Each row below holds a small network's activations on one input, seen along a few directions.
In each table, some parts of the input vary, and every possible input appears once, in random order.
Descriptions start from the smaller parts, as in this example, which fits no table here: values(2) and (point or ring(9) or (line(6) and ring(8))).
Shared parts are said once, and a part with two or three values counts as separate values.

Other details of the inputs vary at random and push rows far along two fixed directions, the same in every table; ignore that.

Table:
R1: [ 11 -34 -27   3 -17 -20  34  -8 -10  13   8  -7]
R2: [ 13 -32   2  -8   6  -3 -30  24  23  48  26   5]
R3: [ 33 -38 -40  18  -6  -1  17   4 -25 -10  15 -14]
R4: [ 16 -21 -35  18 -20 -22  14 -31   0  -5  10  -2]
R5: [-23  23  10  -8  -3   5  42   3 -30 -26 -29  -7]
R6: [ -7  36  32  -6  21  16 -41  12  16 -13  -7  12]
R7: [ 15 -15  -3  21  10   3 -48  -1  29  38  25  12]
R8: [-20  30   0  -9 -13   6  21 -23 -13 -45 -28  -9]
R9: [-18  23  11  -9  -1   1  43   4 -30 -30 -28  -4]
R10: [-15  30   1 -10 -10   1  22 -22 -13 -49 -26  -7]
R11: [-17  19  37 -35  16  21 -23  32  10   4  -6  -1]
R12: [  4 -17 -32  32 -16  -4  16 -37  -2  10   7  -5]
R13: [ 14 -27 -24  19 -10 -23  35  -5 -17  14   8   1]
R14: [ 23 -28  -2  -9   3 -12 -41  15  31  30  30   8]
R15: [ 16 -15 -32  33 -13 -19  15 -31  -5   0   8   3]
R16: [ 10 -27   6   6  12   5 -27  23  19  55  26   6]
R17: [-17  32  38  -5  25  26 -29  20   7   4  -8   8]
R18: [-22  22   3 -24 -14   3  29 -11 -16 -40 -27 -13]
R19: [ -5  34  38  -5  27  10 -30  27   6  -6  -6  16]
R20: [-23  32   9   6   0   8  34 -11 -28 -31 -30  -3]
R21: [ 13 -20  -4   6   3   6 -49  -3  35  36  27   3]
R22: [ -9  33  38  -6  27  16 -29  25   6  -3  -7  13]
R23: [ -8  22  33 -35  13  11 -34  24  18 -13  -5   4]
R24: [  3 -31 -32   3 -24  -9  23 -25   0  10   9 -14]
R25: [ 14 -33 -27   4 -16 -25  33  -6 -11   9   9  -4]
Description of these inputs: point or (line(4) and ring(6)).
Q: Change only the ring(6) part in R8. List by row number the other rows that result.
A: R2, R5, R7, R18, R20
Q: Change only the line(4) part in R17. List by row number the other rows that result.
A: R19, R20, R22

Table:
R26: [-13  24   8   7  -2  -6  39   1 -27 -25 -27   3]
R27: [ -7  42  35  -5  27  15 -33  30  -4 -24 -17  14]
R28: [ -2 -18   8  -1   4   5 -27  14  22  46  13   4]
R29: [ 22 -19 -39  33 -13 -17  13 -32 -11  -8  11   1]
R30: [  5 -10  13   4   9 -13 -26  14  23  38  12  17]
R31: [ 17 -25   6  -9  13   9 -18  31   4  29  24  -3]
R32: [ -6  17   3   1   1  -6  35   6 -31 -38 -19  -1]
R33: [ -7  48  41 -20  21  16 -38   4  25 -31  -1   7]
R34: [ 23 -26 -41  25 -17 -24  16 -19 -14  -5   7   0]
R35: [ 13 -19   2   7  10  14 -29  26   7  27  16   0]
R36: [ 14 -13  12   3  17 -10 -15  30  11  36  20  15]
R37: [  6 -22 -33  17 -25 -31  22 -31   0   9   1   3]
R38: [-14  31  40 -40  12  -1 -24  25  20 -11  -8  12]
R39: [-13   8  -1 -34 -17   3  34  -8 -17 -40 -18 -21]
R40: [ -4  22   3   5  -1  -4  32   3 -30 -39 -24  -1]
R41: [ 34 -33   1   3  33  -1 -32  11  26  27   9  12]
R42: [-23  48  46  -8  22  12 -30  10  13  -8 -17  18]
R43: [ -1 -30 -40  18 -28 -12  16 -36   1  18   3  -9]
R44: [ -3  51  42 -15  28  23 -35  13  11 -38  -2   8]
R45: [-15  31   4   7   2  28  35 -16 -27 -40 -16 -15]
R46: [-24  28  37 -35   6  21 -31  18  18  -8 -16   0]
R47: [ -8  33   2  16   3   4  25 -12 -30 -43 -23   2]
R48: [ 10 -24 -37  19 -22   0  20 -44   6   1  18 -19]
R49: [-13  30   0  -2  -4  25  27 -23 -20 -52 -15 -18]
R50: [-14  42  31 -18  19  38 -41  16   3 -33 -15  -2]
R51: [ 10 -27 -39  33 -12  -1  21 -16 -21   8   4 -10]
R52: [ 16 -24 -39  17 -25 -29  15 -28  -2  -4   5  -1]
R53: [ 12  -8   4  25  16  -7 -30  15  12  36  13  19]
R54: [ 11 -26  -4 -14  -1   4 -38  13  28  23  23  -3]
R55: [ 14 -19  10 -20   3 -19 -24  13  30  32  25  12]
R56: [ 24 -37  -2  -4  29  16 -30  11  21  29   6  -1]
R57: [-22  32  44 -30  23  27 -11  43  -4  -4 -14   1]
R58: [-31  20   3  -5 -12   6  32 -13 -22 -17 -32 -10]
R59: [  2  26  42 -27  28   7 -18  44  -4 -15  -3   9]
R60: [-31  16   7 -14 -10   5  41  -7 -21 -18 -27 -10]
R61: [-13  36  12  17   5   6  40 -19 -20 -28 -16   2]
R62: [-15  28  31 -36   7  24 -36  21  15 -23 -14  -5]
R63: [ 11  -8   1  18  15  22 -37  11   8  24  17   3]
R64: [-28  14   1 -23 -18   3  34 -14 -13 -29 -25 -12]
R65: [  5   1  17  16  17  -3 -26  -6  31  36  24  15]
R66: [ 24 -33 -38  17 -16 -25  24 -13 -12  -5  15  -2]
R67: [-19  40  31 -25  13  31 -44   8  16 -27 -15  -3]
R68: [ 30 -38 -35   7 -16 -29  30 -10 -13   0  20  -5]
R69: [  7 -35 -24   9 -12  -9  47  -4 -21  25  10 -12]
R70: [-31  27   4   4  -9  13  29 -25 -18 -18 -28  -8]
R71: [  6 -26   7 -26  -1  -1 -24  13  27  37  23  -1]
R72: [-26  28   5  -7 -13  15  30 -36  -4 -30 -17 -16]
R73: [-19  19  -7 -15 -19   8  20 -17 -17 -44 -29 -17]
R74: [  5 -27 -23  11 -16 -32  42 -16  -8  20   7   2]
R75: [ 10 -18  -9   1   0   7 -49   2  27  22  16  -1]
R76: [  7 -17 -33  27 -22 -25  18 -44   4   9   6   4]
R77: [ -3 -35 -28   6 -20 -14  41 -15  -9  28   7 -11]
R78: [  3 -33 -29  21 -13  -6  39  -8 -18  24   8  -8]
R79: [ -1  -6  12  10  12  16 -27  -6  29  45  24   2]
R80: [ 18  -6  -2   9   6  -7 -49  -5  31  15  21  12]
R81: [ 12 -19 -30  46  -9 -17  29 -28 -14  18   7   7]
R82: [-24  30   5   6  -6 -10  29 -18 -19 -24 -32   5]
R83: [-32  23   1   0 -10   8  29 -18 -20 -17 -32  -8]
R84: [ -4  41  29 -14  21  13 -41  23   4 -34 -15  12]
R85: [ 23 -32  -2 -15   6   6 -28  24  14  24  29  -6]
R86: [ 21 -29  -6 -10   5   7 -32  24  15  23  27  -4]
R87: [-24  28   2  12  -2  20  32 -14 -28 -21 -27  -8]
R88: [-18  19  15 -19  -5 -16  48  -3 -21 -22 -22  -1]
R89: [-21  40  44 -16  18   4 -28  22   9  -4 -20  17]
R90: [-18  35   9  -1  -8  -3  30 -36  -2 -37 -16  -2]
R91: [-14  35  46 -16  27   9 -17  39   1  -8 -12  16]
R92: [ -1  30  39 -22  27   9 -20  44  -3 -18  -6  10]
R93: [ 17 -31 -22  17  -9 -28  46  -5 -18  21  12   1]
R94: [-10  19  -1 -18 -13 -13  27 -11 -12 -48 -21  -4]
R95: [  3 -28 -33  30 -15  -5  31 -13 -19  25   2  -7]
R96: [-19  26   5 -13 -16 -13  30 -16 -10 -36 -29   1]
R97: [  2 -20  -2  -4  -4   2 -40   3  28  38  15   3]
R98: [ 18 -10  -6   6   3 -12 -49   2  29  17  17  13]
R99: [ 14 -27  -4 -19  -2   2 -34  16  27  25  25  -5]
R100: [ 21 -15  -1  -4   1 -13 -41  10  30  18  20  10]
R101: [  2 -14  -2   5   0   8 -44  -8  32  38  19   3]
R102: [  2 -38 -34  -3 -29 -16  33 -22  -1  19  10 -12]
R103: [  0  15  -3 -14  -6  -9  31   2 -24 -47 -15  -5]
R104: [ 15 -34 -44  20 -22  -5  16 -19 -15   1   7 -14]
R105: [ 14 -37 -34  14 -13  -6  36  -3 -22  11  12 -14]
R106: [ 27 -17  -3   5   7  -8 -40  18  18  16  22  11]
R107: [-27  14  12 -26  -9   2  48  -4 -24 -17 -24 -14]
R108: [  6  -4  11  18  18  23 -24   6  19  41  25   3]
R109: [ 22 -17 -29  42  -4 -11  29 -29 -12   3  20  -1]
R110: [ 22 -20  -1 -14   2 -16 -34  16  29  20  26   9]
R111: [-13  36  27 -20  17  31 -40  23   1 -31 -18  -2]
R112: [-16  14   1  -6  -3  14  37   6 -34 -36 -22 -14]
R113: [-17  32  41 -34  13   1 -28  22  20 -14 -10  14]
R114: [ 11 -31 -38  28 -14  -3  24 -12 -23  10   5 -12]
R115: [  3 -12  14  -1  11 -14 -22  16  22  37  16  17]
R116: [ 13  -9   7  19  14  -8 -28  20  11  37  13  18]
R117: [  3 -11   2  17  13  13 -31  16  10  41  12   7]
R118: [ 26 -24   2 -18   3 -18 -31  16  29  22  30   7]
R119: [ 17 -37 -42  16 -23  -5  20 -16 -13   2   9 -15]
R120: [-21  30   0  -4 -13 -11  22 -24 -11 -36 -31   3]
R121: [ -6  24  -1   8   0  -4  28   0 -33 -39 -26   0]
R122: [  5 -15   7   8  10  12 -23  25  11  41  13   4]
R123: [ 16 -41 -41  12 -20  -7  23 -13 -13   1  14 -15]
Q: The inputs of R40 and R35 match in every part but one. If R55 is changed in the same way as R40 into R35, which row does it become?
A: R71
Q: The inputs of R103 and R86 match in every part but one. If R82 is changed in the same way as R103 into R86, which row does it become?
A: R83
Q: What is each input in this table made of?
A: values(2) and (point or (ring(6) and line(8)))
Q: Change only the line(8) part in R82. List by row number the other rows that result.
A: R30, R42, R65, R74, R88, R89, R115
Q: Change only the values(2) part in R81. List by row number the other rows that result.
A: R87
Q: Change only the line(8) part in R55. List by row number the other rows that result.
A: R37, R38, R76, R90, R96, R113, R120

Table:
R124: [ -7  14  -5  -4  -9   1  13 -16  -8 -29 -13  -6]
R125: [ 16 -31 -34  21 -17 -19  16 -22  -2  13  13  -2]
R126: [ -9  22  25 -14  12  14 -33  10  17  -5  -3   5]
R127: [ -3  18  21 -18  11  17 -39  12  18  -9   0   1]
R128: [ -7  12  -2  -4  -6  -2  19  -8 -13 -25 -14  -4]
R129: [ -2  16  26 -17  15   9 -30  22  13  -3   1   7]
R130: [ 15 -30  -2   4   8  -2 -22  20  16  45  25   5]
R131: [ 19 -16  -6  30  12   0 -31   3  14  34  23  12]
R132: [-11  10   2  -5  -4  -1  26  -4 -15 -16 -15  -4]
R133: [ 21 -34  -5   3   8  -3 -26  22  16  41  28   4]
R134: [ -3  12  27 -20  17  13 -27  31   8   1   0   4]
R135: [ 12 -32 -31  20 -16 -18  23 -20  -3  20  13  -3]
R136: [-11  12   2  -5  -5  -1  25  -6 -14 -17 -14  -4]
R137: [ -2  14  27 -19  17  10 -28  26  10   0   0   6]
R138: [ -3  20  23 -14  13  10 -34  15  16  -7  -2   7]
R139: [ 11 -35 -30  18 -15 -16  26 -14  -7  23  12  -5]
R140: [-11  14   0  -2  -6  -1  21 -10 -12 -19 -15  -3]
R141: [ 13 -12  -3  30  12   2 -26   0  13  36  20  12]
R142: [ -6  10   0  -7  -5  -2  23  -4 -14 -23 -12  -5]
R143: [ 11 -29 -31  22 -17 -18  19 -24  -2  18  11  -2]
R144: [-12  15  -1  -1  -7  -1  18 -15  -9 -21 -16  -3]
R145: [-12   8   2  -7  -5   2  28   0 -18 -14 -15  -6]
R146: [-12  13  -4  -4 -10   6  14 -18  -7 -23 -14  -9]
R147: [ -7   8  -1  -7  -5   0  24   0 -17 -21 -14  -6]
Q: What is each input in this table made of?
A: values(2) and (point or line(11))
Q: The inputs of R133 and R130 match in every part but the values(2) part. If R124 is changed in the same way as R133 into R130, which row does it become?
A: R126
Q: Change only the values(2) part in R127. List by row number the other rows that result.
A: R146
